These are the activations of a small neural network, seen along a few directions. Each row is one input.
In each table, some parts of the input vary, and every possible input appears once, in random order.
A made-up example of a description, with smaller parts first: line(6) and (point or ring(11) or (values(3) and ring(8))).
Shared parts are said once, and a part with two or three values counts as separate values.

Other details of the inputs vary at random and push rows far along two fixed directions, the same in every table; ignore that.

A family of inputs:
R1: [-28  -6  15  20 -21  39  18  -3  41 -10  -9 -35   7 -54   2  12]
R2: [ 82 -18 -31  24 -53  -4 -78   5  12  17  14  19  23 -25  27   4]
R3: [ 29 -25 -39  34 -25 -17 -10  14 -15 -21  34 -34   0  12   1   8]
R4: [-43  21   8  45 -18  20   2  18  23   5   1   7   8   9  50  29]
R5: [-52   8  -3  12  -2  19  41  -1  -8 -10  21 -45   5 -10 -17   9]
R6: [-28 -25  12 -31  24 -16  75  32  30 -47  16  50  28 -45  36  42]
R7: [ -7  33  25  18  -1  30  -6  22  27  16 -10  15   2 -39   4  24]
R8: [-40 -11  44 -25  72 -43  -9 -36   0 -54 -63  -3 -66  18 -46   8]
R9: [-57  37  20 -24  77 -52  -8 -28 -56 -16 -20  18 -40  49 -40  18]
R10: [-30  15  16  -3  -6  44  41  -2  13  21  -7  -1   4   3  11 -14]
R11: [ 50 -46  -7 -61  47 -92 -49 -43 -39 -24 -48   7 -44  90 -30 -54]
R12: [ 46  14 -36  24 -34  14 -22  32 -21  35  55  11  29  -2   3  -5]
R13: [-39  32   6   4   1  37  51   4 -19  15  22 -18   3 -15 -19   9]
R14: [ 90 -21 -15 -40 -19   2 -40 -26  -9  31  -8  14   8 -20 -22 -44]
R15: [ 67 -46 -40 -13 -48  -5 -27 -13   2  19  12 -19  30  20  17 -57]
R16: [-39  37  25  16   6  25  21  26  17  22 -10  14   3  11  22  10]
Description of these inputs: point or (values(3) and ring(5)).

A family of inputs:
R17: [ 58 -29 -38  -6 -42  -3 -13   6  -4   7  35  11  39 -24  23  -6]
R18: [-33   1   5  39 -22  22   7  12  31  -7  -1 -16   7  -6  35  18]
R19: [-71  20  11  17  16  19  52   0  -7 -11   5 -35 -14  14 -12  12]
R20: [ 30  -8  -1 -47  27 -26 -21 -46 -37  15 -28 -12 -22  41 -50 -56]
R21: [-33   4  12  34  -1  20  20  18  28 -22  -3 -20 -10 -18   9  27]
R22: [-38  21  15  18  -1  21  31  24  14  -2  10   9   7 -10  23  28]
R23: [  1   8  -2 -20   3  14  16 -14 -16  22   0 -14   0  10 -22 -29]
R24: [-67  29  20   0  23  22  60  -1 -10   1   3 -22  -7   8 -16   5]
R25: [-40  19  18  12  -6  31  27  12  27   9  -6   7  13 -17  27  15]
R26: [-25  15  33 -21  38 -12  -5 -19   0  -5 -41  12 -29  16 -17  -2]
R27: [ 73 -45 -37   7 -45 -14 -43   3   6  -1  22 -11  21 -10  11 -19]
R28: [-59  18  28  -5  44 -17  22  -3  -5 -24 -21   8 -27  26  -6  22]
R29: [-32  23  21  15  -4  33  24  17  24   7  -2  10   5 -20  19  22]
R30: [ 33 -10 -11  27 -38  28  -7  22  30   6  11 -10  15 -33  16   4]
R31: [ 38 -11   0 -54  40 -51 -16 -15 -38   0 -15  33 -18  37 -28 -27]
R32: [-36  12  20 -33  42 -25  17 -11 -13  -5 -23  22  -9  27  -2  -3]
R33: [-60   3  16   1  24  -5  34  -7   3 -33  -5  -5  -9 -10   1  33]
R34: [ 23  19  -6 -42  42 -47 -36 -25 -58  19  -6  27 -15  44 -39 -25]
R35: [ 78 -31 -34  -6 -51   6 -25  12  10  20  30   8  39 -31  15 -21]
R36: [ 31 -15   2 -37  33 -53 -45 -30 -25  -8 -31  15 -29  47 -23 -27]
R37: [-42   8  28  12  28  -1  14  -1   9 -23 -23  -7 -32   8  -7  18]
R38: [ 25   9 -36  49 -45  15 -28  22  -9  20  45  -9  23  -3  19  11]
R39: [ 19  25 -16  33 -37  36 -19  17   1  38  30   3  25 -22  12   6]
R40: [-22  11  30  -7  28   1   8  -7   8  -7 -32   5 -28   1 -15   4]
R41: [ 72   0 -37  30 -55  17 -63   4  -6  41  27  -3  24  -9   8 -18]
R42: [-57  13  20  16  28   4  41  17  11 -30  -5  -8 -16  -4  -1  33]
R43: [ 24   7  -6 -22  35 -46 -60 -36 -46   9 -19   6 -29  48 -41 -26]
R44: [-74  16  22  15  22   2  35   6  13 -20 -12  -3  -7  12  18  27]
R45: [ -5   0   1  29 -35  31  -2  11  34  12  -2  -7  18 -19  35   5]
R46: [ -5  10  27 -43  50 -23   5 -16 -16   0 -33  27 -28  18 -30 -12]
R47: [-27  -8  -1  21 -11   7  24  19  16 -22  19 -13  10 -20  14  26]
R48: [ 97 -54 -41 -39 -14 -55 -68 -36 -27  -3  -1   8   5  18 -13 -42]
R49: [ 21 -16 -13  18 -43  26  -7   1  26   1  11  -9  23 -43  21   8]
R50: [ 62 -29 -36  20 -42  -7 -23  23  -1   3  32   3  18   3  22  -6]
R51: [-40   7  14 -12  34  -7  15 -30 -21  -9 -23 -32 -33  35 -36 -18]
R52: [ -2  -7  -9  14 -26  18  23  27  16  -4  30  -2  28 -33  21  17]
R53: [ 70 -18 -26  -1 -35  11 -17  19  10  19  21  10  26 -23  11 -15]
R54: [-19   9   3  20  -7  24  37  33  18  -7  19   0  13 -26  17  26]
R55: [  0  -8   2  22 -31  28   6  13  33  -2   7 -14  15 -41  14  11]
R56: [ 32 -16   2 -70  37 -44 -20 -42 -29  -1 -26  29  -9  10 -32 -29]
Changing only one part turns R48 into R56. The same change can be made to R36. Which row results?
Answer: R29
Changing only one part turns R42 into R30. The same change can be made to R19. Which row results?
Answer: R20
Describe the family of inputs behind these rows.
Answer: ring(5) and (values(2) or line(6))
Which other rows does R41 become when the values(2) part takes its other values? List them by row number.
Answer: R20
Which other rows does R33 become when the line(6) part takes its other values? List them by row number.
Answer: R28, R42, R44, R47, R50
Which other rows does R23 become when the values(2) part takes its other values? List them by row number.
Answer: R39

A family of inputs:
R57: [ 21 -18 -18   0  -6 -20 -13   2  -9 -13  15   1   5   1   1   3]
R58: [ 21 -19  -8  -4 -18   0  -5   0  11   3  -2  -4  10   2  12 -15]
R59: [ -8  19   3 -24  39 -25 -15 -29 -41  16 -21  -5 -24  57 -33 -31]
R60: [ 15  -5 -11  22 -29  11  -1  24  18   5  17   6  21  -7  33  10]
R61: [  1  -7   6 -22  37 -44 -20 -14 -20 -19 -21  16 -25  25 -22  -2]
R62: [-70  10  28  27  13  21  35   5  28 -30 -14 -24 -16 -20   2  33]
R63: [ 74 -39 -42   1 -55   0 -18  12   3  14  32  -2  34  -4  26 -25]
R64: [  3 -18   6 -44  48 -50  -8 -31 -29 -26 -24   1 -29  30 -37 -16]
R65: [-50  27  22   6  14  25  42  13  12  -4   4   7   4 -29   3  29]
R66: [ 64 -31 -31  21 -44  -6 -43   5  10   0  18  -3  16  -9  21  -8]
R67: [ 10  23 -15  29 -34  39  -8   9  -8  41  28 -14  15  -7  -1  -8]
R68: [ 27  -8 -16   9 -36  29  11  16  13  13  26  -2  27 -34  14   1]
R69: [-32   7  23  -6  21  -2  11  -6  11  -9 -26   6 -14  10   6   8]
R70: [-24   3  11 -22  28 -20  18  -5 -10 -12 -10  13  -8  17  -3   1]
R71: [-29  24  27 -17  35  -2  13  -1  -1  -1 -17  21 -12  -5 -12  13]
R72: [-13   7   5  29 -35  50  24  22  37   9  14 -11  22 -48  22  17]
R73: [-63  32  38  14  16  35  35   7  27  -4 -18   3  -8 -30   5  32]
R74: [ 52  -8 -29 -18   7 -40 -57 -31 -51  16   1  -9 -17  53 -39 -42]
Describe the family of inputs behind these rows.
Answer: values(3) and (point or ring(5))
Changing only the values(3) part turns R63 into R64. The same change can be made to R58. Which row results?
Answer: R62
A walk changes only the ring(5) part. It starts at R65 and steps to R71. List the rest of the walk in order.
Answer: R73, R72, R68
Which other rows does R67 become when the values(3) part takes its other values? List them by row number.
Answer: R59, R74
